Each row below holds a small network's activations on one input, seen along a few directions.
In each table, some parts of the input vary, and every possible input appears once, in random order.
Descriptions start from the smaller parts, as in this example, which fits no table here: values(2) and (point or ring(11) or (line(6) and ring(8))).
Shared parts are said once, and a part with two or three values counts as separate values.
In the rows, 128 means zero.

Other details of the inputs shift rows strongly along three fixed directions, in all tables alike. That doesn't count.

Rows:
x1: [ 86 122 142  97 156 193  79 163 122 129  86  80  80]
x2: [100 147  74  68 117 135 157 155 132  66 123 145 113]
x3: [ 83 138  57  83 123 151 108 137 116  70 131 145 136]
x4: [132  90  55 168  90 130 119  78 152  71 136 241  83]
x5: [104  97 149  69 143 183 108 153 153 151  82  74  84]
x6: [118 162 121 128 138  91 143 119  98 121 172  98 205]
x7: [185 137 137 201  87  66 172 100 147 129 167 212 139]
x8: [205 173 175  96 188 112 127 126  62  57 154 143 216]
x9: [ 95 133  76  63 119 159 155 148 132  89 137 154 132]
x10: [ 91 122  76  79 120 157 114 145 153  69 129 157 151]
x11: [ 89  91 157  89 163 183 101 149 148 130  77  77  89]
x12: [150 160 205 124 142 124 125 166 109 194 104  39 142]
x13: [139  84 129 165 118 172 130 101 132 149  98 172  11]
x14: [178 106 185 217 118 119  86  95 129 198 117 127 118]
x15: [ 77 123  75  80 132 152 148 139 125  70 131 147 137]
x16: [119 139 210 135 159 136 107 149 100 195 119  44 156]
x17: [162 116 179 225 137  98  72  94 119 183 130 125  94]
x18: [101 118 126  74 156 180 108 137 120 143  86  56  65]
x19: [180 103 198  57 219 195  77 134 105  65  57  91  94]
x20: [ 93 122  74  79 119 160 117 144 155  78 124 156 157]
x21: [174 111 197 205 132 106 120 106 136 201 137 137  91]
x22: [127 171 132 113 128 102 157 151 113 148 176 124 200]
x23: [157  84 141 156 112 158 138 109 167 142  72 171  25]
x24: [ 79 127  63  75 132 144 142 120 118  74 126 138 135]
x25: [113 161 141 128 136 102 147 143 105 126 172 122 209]
x26: [176 153 124 205  91  65 178 101 119 128 172 211 125]
x27: [137 156 219 132 159 105 117 180 137 175 120  40 129]
x28: [152 160 199 128 144 121 127 172 109 195  99  37 142]
x29: [145 149 218 122 146 112 117 170 137 189 110  41 142]
x30: [109 162 124 131 140  85 136 132  94 120 174 109 200]
x31: [ 90 133  59  66 122 143 143 137 121  82 137 142 120]
x32: [157  62 128 151 106 171 124  89 156 159  80 158  40]
x33: [140 162 120 114 116 102 157 148 108 150 164 111 209]
x34: [155 128 126 217 101  85 162  84 109 129 181 209 148]
x35: [150  98  66 155  81 112 165  89 163  70 126 238  61]
x36: [160 117 115 212 107  61 148  59 125 129 173 198 148]
x37: [171 116 179 204 137  87 112  86 126 200 135 123  79]
x38: [106 117 154  80 153 159 117 171 158 123  73  72  60]
x39: [ 96 105 143  78 161 165  98 155 147 136  91  70  66]
x40: [152 111  67 149  75 139 184  95 146  90 119 248  74]
x41: [154 146 212 123 144 115 118 166 135 191 102  34 148]
x42: [148  50 128 171 116 172 119  85 150 148  66 153  52]
x43: [138  85 122 164 124 162 120  93 126 148  97 168   5]
x44: [104 131  71  68 115 123 148 146 153  62 120 139 120]
x45: [112 132 135  76 149 169 120 148 126 128  70  56  59]
x46: [180 111 178 207 133  95 114  80 128 198 135 112  83]
x47: [122 177 117 112 135  80 146 134 101 139 180 109 185]
x48: [113 132  67  65 113 129 154 133 157  63 117 128 124]
x49: [138  85 125 164 123 165 128  98 130 150  97 171   7]
x50: [ 98 128  63  74 105 173 122 138 125  85 117 146 160]
x51: [113 146 143 132 138  88 142 145 130 115 176 114 209]
x52: [ 95 123  56  80 121 147 109 120 146  64 128 132 145]
x53: [100 145  82  70 112 145 167 162 138  68 124 149 118]
x54: [175  90 194 215 125 115 116  85 128 198 115 123 117]
x55: [ 96 112  66  76 114 166 152 135 124  85 110 138 159]
x56: [171 124 126 204  95  72 161  92 140 139 188 208 139]
x57: [162 129 119 219 101  74 124  88 134 126 180 211 151]
x58: [163 112 195 223 136 122 124  92 107 202 123 142 100]
x59: [125 132 199 141 176 112  94 130 118 178 121  18 148]
x60: [151  79  49 165  72 148 131  79 156  90 115 235 109]
x61: [ 96 104 145  78 161 169 106 159 151 138  90  73  67]
x62: [112 148 136 130 143  78 133 138 124 113 176 111 205]
x63: [101 150  66  63 117 132 159 141 129  72 118 139 113]
x64: [108 108 137  70 140 195 116 151 125 158  75  69  84]
x65: [ 84  93 152  93 169 172 100 149 145 126  81  71  81]
x66: [121 151 192 141 174 109  62 145 117 182 122  33 144]
x67: [181 151 130 201  86  76 179 102 121 133 169 216 134]
x68: [ 93  86 156  84 151 186 102 143 147 139  73  71  97]
x69: [119 146 141 125 136  95 145 140 133 129 166 120 221]
x70: [152  88 126 157 118 138 126  90 155 132  74 157   6]
x71: [121 169 130 126 116 111 119 145 105 135 169 124 217]
x72: [113 177 126 135 134  97 117 151 103 122 177 123 201]
x73: [125 152 131 124 121 107 150 133 103 136 160 111 223]
x74: [101 128  58  80 107 170 123 143 124  86 113 144 160]
x75: [169  74 129 158 100 159 137 106 162 144  59 157  32]
x76: [115 181 114 130 135  89 111 133  96 125 173 114 199]
x77: [113 177 123 135 134  93 110 147  99 119 178 120 199]
x78: [ 97 127  73  57 106 163 156 142 132  97 131 150 138]
x79: [123 177 112 132 130  96 113 127  98 122 174 104 204]
x80: [139 179 142 111 109  92 165 157 116 134 159 118 196]
x81: [190 114 112 199  82  79 164  84 138 154 167 201 159]
x82: [131 186 128 119 125  72 152 153 105 119 166 109 179]
x83: [162 115 193 226 133 110  85 108 131 183 134 133  99]
x84: [118 175 132 131 129 108 118 151 105 126 174 128 209]
x85: [100 118  77  61 119 152 152 145 161  92 131 152 143]
x86: [128  59 126 174 132 154 104  77 141 131  83 155  26]
x87: [127 143 197 129 170 102  92 154 119 190 132  32 131]
x88: [ 89 136  70  78 119 171 123 146 130  84 124 158 151]
x89: [125 155 134 125 117 100 113 144 131 130 168 120 223]
x90: [ 78 123  72  80 132 149 141 134 121  67 131 144 134]
Each input here is: values(2) and (point or (line(4) and line(11))).
Changing only the values(2) part turns x80 into x29. The same change can be made to x22. Which row results?
Answer: x85
Changing only the values(2) part turns x43 into x39. The same change can be made to x78. Which row results?
Answer: x5
Changing only the values(2) part turns x34 into x51. The same change can be made to x15. Which row results?
Answer: x65
Change only the values(2) part in x67. List by row number the other rows that result.
Answer: x7
A walk changes only the line(11) part. It starts at x79 and steps to x76. List the rest of the walk in order.
Answer: x3, x77, x72, x1, x84, x88, x71, x50, x74
Change only the line(4) part in x39. List by row number the other rows that result.
Answer: x4, x35, x62
Change only the values(2) part in x31. List by row number the other rows that result.
Answer: x87
A walk changes only the line(4) part. It starts at x41 and steps to x32. List the rest of the walk in order.
Answer: x54, x14

Rows:
x91: [135 146 136 126 132 112 137 137 120 129 146 119 163]
x92: [127 138 137 143 143 120 101 123 107 130 148 122 167]
x93: [115 125  94  95 124 137 141 131 137  93 129 143 135]
x94: [124 107 127 112 132 161 119 128 135 123  92 129  84]
x95: [133 124 162 144 141 126 117 128 125 162 118  99 109]
x96: [124 103 126 112 135 160 121 125 140 122  96 126  84]
x97: [140 127 165 145 144 128 114 133 125 155 116 100 109]
x98: [175 115 100 208  84  83 162  67 129 121 167 233 121]
x99: [184  93 133 224  96 107 142  61 133 148 130 217  74]
x100: [128 146 138 129 124 108 133 141 128 134 148 118 164]
x101: [186  98 128 226  95 110 142  63 132 143 134 223  67]
x102: [129 149 132 128 127 108 134 139 121 137 148 119 161]
x103: [130 145 136 128 124 110 133 141 125 137 147 119 165]
x104: [128 143 136 130 126 106 133 142 128 134 148 116 165]
x105: [116 127  93  94 121 137 140 130 134  94 129 141 133]
x106: [108 116  95 113 133 151 111 116 120  92 129 147 142]
x107: [139 126 161 143 140 127 116 128 122 158 116  98 107]
x108: [142 129 165 143 143 131 114 133 121 158 115 103 110]
x109: [117 107 118 116 128 159 120 125 140 129  96 123  82]
x110: [124 105 125 113 131 159 120 124 137 122  92 125  85]
x111: [138 139 134 146 120 104 134 125 126 142 148 129 154]
x112: [135 131 165 145 140 127 116 132 123 158 117 101 106]
x113: [118 127  92  95 121 138 140 131 135  93 127 141 135]
x114: [110 129  91  98 117 139 139 136 136 102 128 145 134]
x115: [126 148 136 129 126 109 133 140 127 135 150 119 162]
x116: [143 127 167 142 142 132 113 133 123 158 114 104 112]
x117: [118 125  97  95 121 143 142 133 134  94 125 145 138]
x118: [118 102 123 116 126 164 122 129 138 129  96 125  85]
x119: [119 110 122 114 130 159 121 128 132 126  96 126  78]
x120: [132 122 162 145 138 129 114 130 129 165 118  99 111]
x121: [127 150 134 129 128 107 135 138 125 133 149 118 159]
x122: [129 149 134 127 128 108 135 138 119 135 148 120 160]
x123: [112 128  93  97 121 134 140 135 135  92 130 143 131]
x124: [127 150 135 128 129 106 135 138 122 132 149 119 159]
x125: [125 144 132 128 128 106 135 136 128 137 148 117 163]
x126: [128 147 134 128 125 110 132 140 124 138 148 120 163]
x127: [121 110 126 113 133 159 120 128 136 121  99 127  78]
x128: [132 149 135 126 129 107 134 138 118 131 148 120 160]
x129: [130 150 137 127 130 106 135 138 122 128 149 119 159]
x130: [134 146 138 126 132 107 133 140 125 126 146 119 164]
x131: [126 150 135 129 127 108 133 139 127 135 148 118 162]
x132: [140 125 168 144 143 127 114 133 126 155 112 101 112]
x133: [119 125  94  94 121 139 140 131 137  93 126 142 138]
x134: [128 146 131 127 127 106 136 134 122 133 147 116 161]
x135: [135 128 163 146 141 124 116 133 123 158 116  99 106]
x136: [128 116 161 154 156 138  85 115 113 152 120 102 122]
x137: [123 109 124 112 133 160 120 128 132 124  98 128  79]
x138: [122 108 129 113 132 160 120 127 138 120  93 129  82]
x139: [127 141 135 127 126 107 134 137 129 136 148 116 166]
x140: [108 125  91  97 119 135 142 131 139 100 130 141 133]
x141: [111 128  93  97 119 139 144 132 131  97 127 142 133]
x142: [133 127 161 147 140 126 115 133 126 161 117  99 107]
x143: [117 107 120 116 129 161 124 127 135 129  96 124  82]
x144: [133 146 136 125 131 111 137 136 118 130 148 119 162]
x145: [116 107 121 116 132 156 121 129 137 125  98 124  78]
x146: [107 120  96 114 133 148 108 118 124  89 131 148 139]
x147: [141 128 169 143 143 131 114 132 126 155 115 103 111]
x148: [127 146 133 130 127 111 137 137 123 137 146 118 164]
x149: [117 107 122 115 130 161 124 126 132 127  97 125  81]
x150: [110 125  92  99 116 142 142 134 136 101 129 143 137]
x151: [116 125  97  95 120 141 143 132 133  93 123 146 139]
x152: [133 125 163 147 138 128 113 135 129 163 117  99 110]
x153: [138 126 164 144 141 131 118 130 119 159 116 101 109]
x154: [127 146 134 126 130 104 137 134 123 132 148 117 160]
x155: [107 117  94 115 134 145 107 119 124  89 130 147 139]
x156: [112 123  91  97 114 138 139 133 140  99 127 140 138]
x157: [138 124 165 142 144 127 116 128 124 158 118 101 109]
x158: [109 117  92 112 132 148 108 114 122  91 129 144 141]
x159: [128 147 130 128 127 106 135 134 124 135 147 114 161]
x160: [175 118  96 209  80  83 163  66 128 121 165 232 122]
x161: [108 127  90 100 118 135 139 136 140  98 129 143 134]
x162: [131 147 136 126 132 105 134 139 122 127 149 118 160]
Changing only one part turns x120 into x115. The same change can be made to x93. Which row results?
Answer: x101
Changing only one part turns x129 into x98. The same change can be made to x121. Which row results?
Answer: x140
What do these inputs look like to the network?
Answer: ring(6) and (point or line(11))
Change only the ring(6) part in x104. List by row number the other rows that result.
Answer: x100, x103, x118, x139, x156
A walk changes only the ring(6) part. It starts at x92 and steps to x146. List the rest of the walk in order.
Answer: x155, x136, x158, x106

Rows:
x163: [122 119  48 154  88 111 158  83 139  79 165 222 119]
x164: [158 166 142 161 134  46 148 122 111 123 189 138 194]
x165: [170 162 148 159 124  67 136 129 126 127 182 150 216]
x166: [ 68 100  77  46 129 186 122 143 152  82  96 117 122]
x167: [168  77 156 168 129 164 110  82 132 153  70 146  36]
x168: [ 88 129  93  41 143 176 118 155 132  69 100 109 101]
x169: [144 137 218 195 154 113  79 125 108 217 125  61  94]
x170: [ 86 157 138  68 156 141 109 182 114 138 129  30 196]
x171: [ 74 169 145  72 157 132 100 189 113 132 130  39 184]
x172: [138 152 137 169 113  73 141 128 123 139 190 142 227]
x173: [169 123 239 183 165 120  97 121 112 206 108  70 111]
x174: [145  67 140 181 120 168  89  94 157 160  79 157  31]
x175: [ 92 108 101  44 143 185 125 161 145  69  91 111 125]
x176: [ 93 118  91  37 145 188 123 156 125  81  98 114 112]
x177: [154  92 157 177 131 162 103  99 122 145  75 154  20]
x178: [123 119  48 154  86 123 156  89 131  89 154 232 132]
x179: [158 140 222 178 124  98 144 154 142 247 110  56  79]
x180: [148 124  69 150  98 121 162  89 124  79 146 233 126]
x181: [ 98 117  88  44 141 187 128 155 130  75  89 103 119]
x182: [147 124  68 150 100 110 165  84 132  69 157 225 113]
x183: [ 76 158 137  67 168 112 107 179 124 128 139  32 176]
x184: [139 164 127 160 116  75 139 124 102 151 199 143 217]
x185: [144  67 136 176 117 169 103  77 141 165  73 148  32]
x186: [170 183 145 139  92  47 208 153 136 150 181 140 189]
Changing only one part turns x185 into x167. The same change can be made to x184. Which row results?
Answer: x176
What do these inputs look like to the network?
Answer: values(2) and (point or line(11))
